A small network was shown many inputs. Here are its activations along a few directions, one row for each input.
In each table, some parts of the input vary, and every possible input appears once, in random order.
Descriptions start from the smaller parts, as in this example, which fits no table here: one of 8 places around a ring, together with either a single point or one of 9 places around a ring or (one of 2 separate values, together with one of 6 places along a line).
Shared parts are said once, and a part with two or three values counts as separate values.

Other details of the inputs vary at random and push rows far along two fixed directions, the same in every table; ignore that.
To show where, the next rows are all for the same input, with only those details redrawn:
[ -7  11  -2 -31  -8   5  14  -8  13 -12   2  -8 -12   0   8  11]
[  8  -7  -7  -8 -13 -10  -3   5  10 -12  10   4  -8 -29 -20   6]
[ -9   1  15 -22  -3   2  14 -21   7   8  12 -22 -17  28   0 -27]
[  4   9 -21 -26 -15  -1   4  13  18 -30  -3  12  -4 -44  -2  43]
[ -8   4   8 -25  -5   3  13 -15   9   0   8 -16 -15  16   2 -12]

Table:
r1: [ 13  10  -9  -9  -5  30  23 -20 -21 -15 -25  20  19   5  21  -4]
r2: [  2 -27   1  14   3 -23 -21  11  -8  11   9  14  -4 -25  -7 -21]
r3: [ -3  17 -20  -1   4   3   0  20  21 -19  -9  23   1 -34   1  53]
r4: [  2 -25  -2  21   9 -17 -21  11  -5  14  16  19  -3 -19 -11 -13]
r5: [ -5  16 -10 -17  -5   9   7 -12  18  -6  -4  -9  -6  10   2  21]
r6: [ 13   4   2  13  11  41  22 -28 -23  12  -5   9   7  38   9 -35]
r7: [ -7 -16   2  33   1 -21 -22   2  -6   6  -2  -3   3 -22 -23 -16]
r8: [-17  -5  13  13   7  10   8 -15   5  11  -2 -18   1  31  17 -16]
r9: [-10   7  10  -7  -5   8  11  14  -5 -14  -4 -10  -2   2  29  13]
r10: [ 32 -15 -18  18  -8   3  11   6 -21   9  22  18  31 -13 -27 -30]
r11: [ -6  25  12   3   4   1   2   0   0   7  -2 -13  -6  31   3  -2]
r12: [ 15 -16  -3  20  -2  -9 -12   0  10   7  19   1 -11 -11 -42  -5]
r13: [ 19  -4   4  15 -12 -16 -22   4  -6  -1   5 -16  -5  -9 -47  -9]
r14: [ 14 -19   2   9 -11 -23 -12  -5   5  -1  10  -3  -6 -16 -37 -15]
r15: [ 19   6  -8   9  -8  -3  -9  15   3  -7  11  -1 -12 -11 -29  24]
r16: [-16   6  21  -7   8  -9  10 -19   5  10  -2 -15  -7  31   8 -27]
r17: [-10 -17  17  -9   9   1   2 -15  -2  12  -6 -12   4  28  28 -20]
r18: [ 11 -22  14  32  -8 -20 -14  16 -14  -5   4  -5   4 -14 -15 -11]
r19: [ -9  -7  -2 -13  11  15   5   3   7  -2   0   8   4   4  33  16]
r20: [-20  14  18   8   5  -3  -3  -7 -16  11  -8 -29  -7  33   9 -18]
r21: [ -9   9   7   1   1  14  11  14  -2 -11   2  -4  -2   8  25  20]
r22: [ -1   4  -4 -43  -3   6   5  -7  11  -2  -1   0  -8   2  13  12]
r23: [-16  16   4 -21   3   1  13   1  12  -9  -5   1  -6  -2  18   7]
r24: [-17  21   1   0   3   3   8  13  -7  -6   3   0 -10   7  23  20]
r25: [  5  -9   2  31   2 -18 -17   4   8   9   8   7   1 -13 -31 -13]
r26: [-18 -11  19  -1   4   6  14 -10   1   5   4 -17  -5  21  23 -27]
r27: [ 13 -19   1  19  13 -14 -23   9   6  20  11  18  -2 -11 -27  -8]
r28: [ -9  30   5 -11   2   2  -1   5   1  -9 -18 -14   0   9   6  18]
r29: [ -5 -19   1  33   4 -17 -11  10  -3   6  19  12  -7 -20 -17 -14]
r30: [-16  -3   6   1  20   5  -2 -11  -1  26   3  -4 -10  33  20 -11]
r31: [ 17  16 -27   2  -5  37  15  -8 -13 -20 -27  31  23 -11  16  20]
r32: [ -8  -3  -5  -7   7  13  -2  -2   9   2 -13   2  10   7  31  20]
r33: [ -9 -14  11   2  18  15   2 -10   3  20   2  -7  -1  33  23 -10]
r34: [ -2   9  -7 -36   0   8  -5 -14  12   0 -15  -9   1   6   4  19]
r35: [ 20  -7   5  16 -10 -13 -12  12  -4   0  27  -1 -13  -8 -40  -8]
r36: [ 12 -19   3   5 -11 -17  -9   0   5   0  19  -1 -10 -22 -35 -19]
r37: [ -9  -9   1 -21   5  10   5   3   5  -5  -7   2   4  -2  37   8]
r38: [ 32 -17  -7  32  -1  20   4  -7 -27   0   9  34  16 -18 -20 -30]
r39: [-21  -1  11  -7  14  -1  -9 -18  -6  22 -11 -16   0  28  18 -21]
r40: [-23  15  -8   3   5   2   4  -3   7  -2 -11  -1  -2   4  23  19]
r41: [ 12  18 -28 -13  -8  23  27  -6  -9   0 -11   5  34  17  12   2]
r42: [-14   1  -2   5   8  17  11   2  11  -5  -5  -2   0   5  23  22]
r43: [-17 -10  20   3   4   0  11 -16   0   4  -4 -20   0  26  22 -22]
r44: [-17  15  14  15   5  -2   1  -5 -12  15   0 -20 -10  38  13 -13]
r45: [ 12 -19   9  42   0  -5 -14  21  -9   4  11  -1  -1  -9 -20  -2]
r46: [ 32 -18 -15  13 -16 -10   8   1 -24   5   4  11  35 -12 -28 -32]
r47: [ 21 -26   1  -3  -6 -23 -21  -5   2   8   8   5  -2 -15 -32 -13]
r48: [-19  11  19  -4  11   0   3 -20   6  14  -8 -22  -3  32   0 -26]
r49: [  4  -8   4  42   3 -16 -18  20 -13   9  12   3 -10  -9 -23  -3]
r50: [-24   9  -1 -11   2  -1  11   2   2  -8  -5  -1  -8  -6  29   8]
r51: [  7   3   7   4   2  34  15 -35 -26   8 -22   0  16  37   4 -44]
r52: [ 12  -5  14  19  -5 -23 -14  20  -9   1  14   2  -8 -16 -28 -20]
r53: [ 32 -19  -3  24  -8  14   4  -8 -30  -2   2  29  16 -24 -17 -37]
r54: [  8  16 -23 -21 -10  22  24  -8 -13  -4 -20  -3  37  12   7  -1]
r55: [-13 -12  15  -6  12   9  -5 -17  -1  16 -11 -19   8  28  21 -19]
r56: [  3  14 -24 -19 -12   1  -6   6  19 -28 -17   3   5 -39 -11  50]
r57: [ 11 -20   4  12  10 -16 -19  10   4  14  17  22  -1 -15 -23 -15]
r58: [ 11 -22   7   5   4 -22 -20   9   1  12  10  16  -2 -22 -20 -23]
r59: [ 13  -1  15   1 -10 -16  -5  -6  -8   3  10 -21 -13  18 -25 -21]
r60: [ 13 -21   7   8   4 -28 -23   4   1  11   2  14   3 -17 -22 -17]
r61: [-16   3  -4 -18   7  -7  -1  -3   0   0 -16   4   0   2  33  14]
r62: [ 12 -17   0  13  -6 -12  -8   1   8   3  26   5 -10 -15 -38 -12]
r63: [-14  -3   0   9   0 -17  -2   1  -2  -6  -7   1  -2 -12   9   3]
r64: [-17   8  17  -4  13   3  12 -12   8  13  13  -6 -11  32   6 -23]
r65: [  1   9 -11 -29   0   9  -2 -12  16   4  -6  -1  -3  12   8  22]
r66: [-12   6  16   6   1   8   0  -1  -8  -1 -13 -27   4  22  14  -3]
r67: [ -7  14  -5 -18  10   5  -3  -3  14   7 -12   8   3  10  18  19]
r68: [  0  -2   7 -19  11  10   2 -21  10  24  10 -12 -14  40  -1 -10]
r69: [ 1 15  7  5  2 -4  0 17 -1 -4 10  5 -8  0 -6  8]
r70: [ -3  -4  10 -26   8   8   5 -20   7  19  16  -8 -14  35   3 -17]
r71: [  1  12 -19 -20   3  -3 -16  14  15 -15 -25  19  14 -39   4  47]
r72: [ 16  13 -29 -27 -15  18  30   8 -13 -15  -6  16  34 -19  16  13]
r73: [ 22  -4   0  22 -13 -15 -19   6  -2   3  14  -8  -8  -4 -43  -5]
r74: [ 12  19 -16 -23 -19  -2   1  24   6 -33  -2   6  -7 -37  -4  48]
r75: [ -3 -17  -2  40   7 -15 -14   9  -2  11  12   9  -7 -16 -21  -7]
r76: [  2 -11   9  28  -6 -24 -15  21 -18   2  12   0  -9 -20 -15 -17]
r77: [-17   4  -2  -4  12   2  -5 -10   2  16  -8  -1  -1  21  26   2]
r78: [ -7  16  26  -4   5 -10   6  -7  -8   8  -1 -21 -10  38   5 -23]
r79: [ 25  14 -46  -6  -9  22  21  19  -5 -17  -8  27  36 -29   2  39]
r80: [ -9   4  19  15   2   9   4  -4  -7   9  -1 -23  -1  38  15 -12]
r81: [  6  27 -15   1   0   2  -3  32   9 -22  -8  17  -2 -27  -1  57]
r82: [-18   3   1  -3   2  11   4  -5   7 -11 -19 -14  10  -1  21  15]
r83: [ -6  -2 -18   2  -2   9   5  22  14 -28  -4  20   8 -41  18  47]
r84: [ -5  17 -14   1  -9 -14  -5  27  -6 -29 -18  10   1 -37  16  50]
- What is each input in this table made of? => one of 6 places around a ring, together with either one of 2 separate values or (one of 3 separate values, together with one of 4 places along a line)
- Changing only the place on the ring of 6 turns r38 into r31. The same change can be made to r70. Which row results? => r65
- Changing only the place on the ring of 6 turns r27 into r60. The same change can be made to r30. Which row results? => r61
- Change only the place on the ring of 6 in r40. List by row number the other rows that result. => r7, r29, r50, r63, r75
- Start at r10 and move only the place on the ring of 6, one step at a time. The first step leads to r79. Which rows follow, in order? => r41, r54, r46, r72
- Change only the choice among 2 separate values in r6. List by row number the other rows that result. => r79
- Change only the choice among 3 separate values in r24. List by row number the other rows that result. => r4, r29
- Change only the choice among 3 separate values in r37. List by row number the other rows that result. => r9, r26

Table:
r85: [ 2  1  1  4  4  5 -1 -4 -1  3 -1  3  0  6 -1 -2]
r86: [  2   8 -14 -18  -4   3   3   5   7 -13  -9   9   7 -17  11  26]
r87: [  1  11 -15  -5  -2   9   2  13   5 -18 -14  11   9 -21  15  41]
r88: [ 3  5 -2 -3 -2 -1  2  0 -3  3  1 -2  3  7 -4 -4]
r89: [-1 -2  3  2  2  1  1  2 -5  3  0  0  2  3  5 -5]
r90: [-1  3  3  6  2  0  3  3 -5  3  1 -1  3  5  3 -3]
r91: [ -6   0   4   0   4  -6  -3   0   4   6   1  -1 -10   4   1   1]
r92: [ 2 -1  2 -3 -1  2  4 -1 -2  0  5 -2 -4  3 -1 -4]
r93: [-1 -2  3 -1 -2 -1  3 -4 -2 -2 -2 -1  1  1  2 -8]
r94: [ 0  6  2  3 -2  0  4  0 -5 -1 -1 -4  0  4 -1 -6]
r95: [-8  2  8  0  0 -6 -4 -1  1 -1  1 -7 -6  2 -2  0]
r96: [-4 -5  1  5  3  3  0 -1  0  3 -2 -2  3  4  5 -3]
r97: [ 3  0  0 -7 -1  0  0 -2 -3  4  1 -1  1  4 -1 -6]
r98: [-2 -2 -1  1  4  4  0 -5  2  4  0  2  1  3  1 -4]
r99: [ 1  3  0  1 -2  1  6  1 -2 -1  6 -3 -2  6 -3 -3]
r100: [-8 -1  4  4  3 -7 -6  2  1  4  3 -6 -6  4  6  1]
r101: [-3 -6  2  1  2 -1  1  0 -2  2 -1  1  3  3  7 -6]
r102: [ 2  0  1  2 -1  5  2 -3  0  0  3 -3 -3  7 -3 -1]
r103: [ 1  3  3  5 -1  3  1 -4 -3 -1 -4 -4  0  5 -2 -3]
r104: [ 0  5  0  2  3  2  3  0 -3  4  3  3  0  5 -1 -4]
r105: [ 1 -5  2 -4 -1  1  5 -4  2  0  5 -1 -2  2  1 -5]
r106: [-1 -4  0  0 -1  4  3 -4  3  1  3 -4 -2  3 -2 -3]
r107: [ -4   1   7  -2   0  -4  -3   2   9   1   6  -7 -10   4  -2   0]
r108: [  0  12 -11 -12  -5   6   5   8   1 -18 -12   7   3 -18  12  27]
r109: [-2 -1  1  2 -1  2  2 -5  0  0 -4 -4  1  2  0 -5]
r110: [-3  1  5 -6  4 -8 -4  0  5  3  1 -7 -6  4 -4  0]
r111: [ 25 -26  -8  32  -6 -20 -26  19  -7   0  12  24   5 -47 -40  -7]
r112: [-1 -3  1 -2  3  1  1 -5  0  3  1  5  1  2  4 -7]
r113: [ 0 -2 -2 -4  0  1 -1 -6  2  4 -1 -3  3  4 -2 -4]
r114: [ 4  1 -1 -1 -1  2 -2 -4 -1  3 -2 -2  2  8 -4 -2]
- What is each input in this table made of? => one of 5 separate values, together with either a single point or one of 5 places around a ring
- Changing only the choice among 5 separate values turns r85 into r87. The same change can be made to r104. Which row results? => r90
- List by row number the other rows that have the choice among 5 separate values in common with r102. => r92, r99, r105, r106, r107
- Change only the choice among 5 separate values in r96. List by row number the other rows that result. => r98, r106, r109, r113
- Start at r114 and move only the place on the ring of 5, one step at a time. The first step leads to r113. Which rows follow, in order? => r86, r97, r88
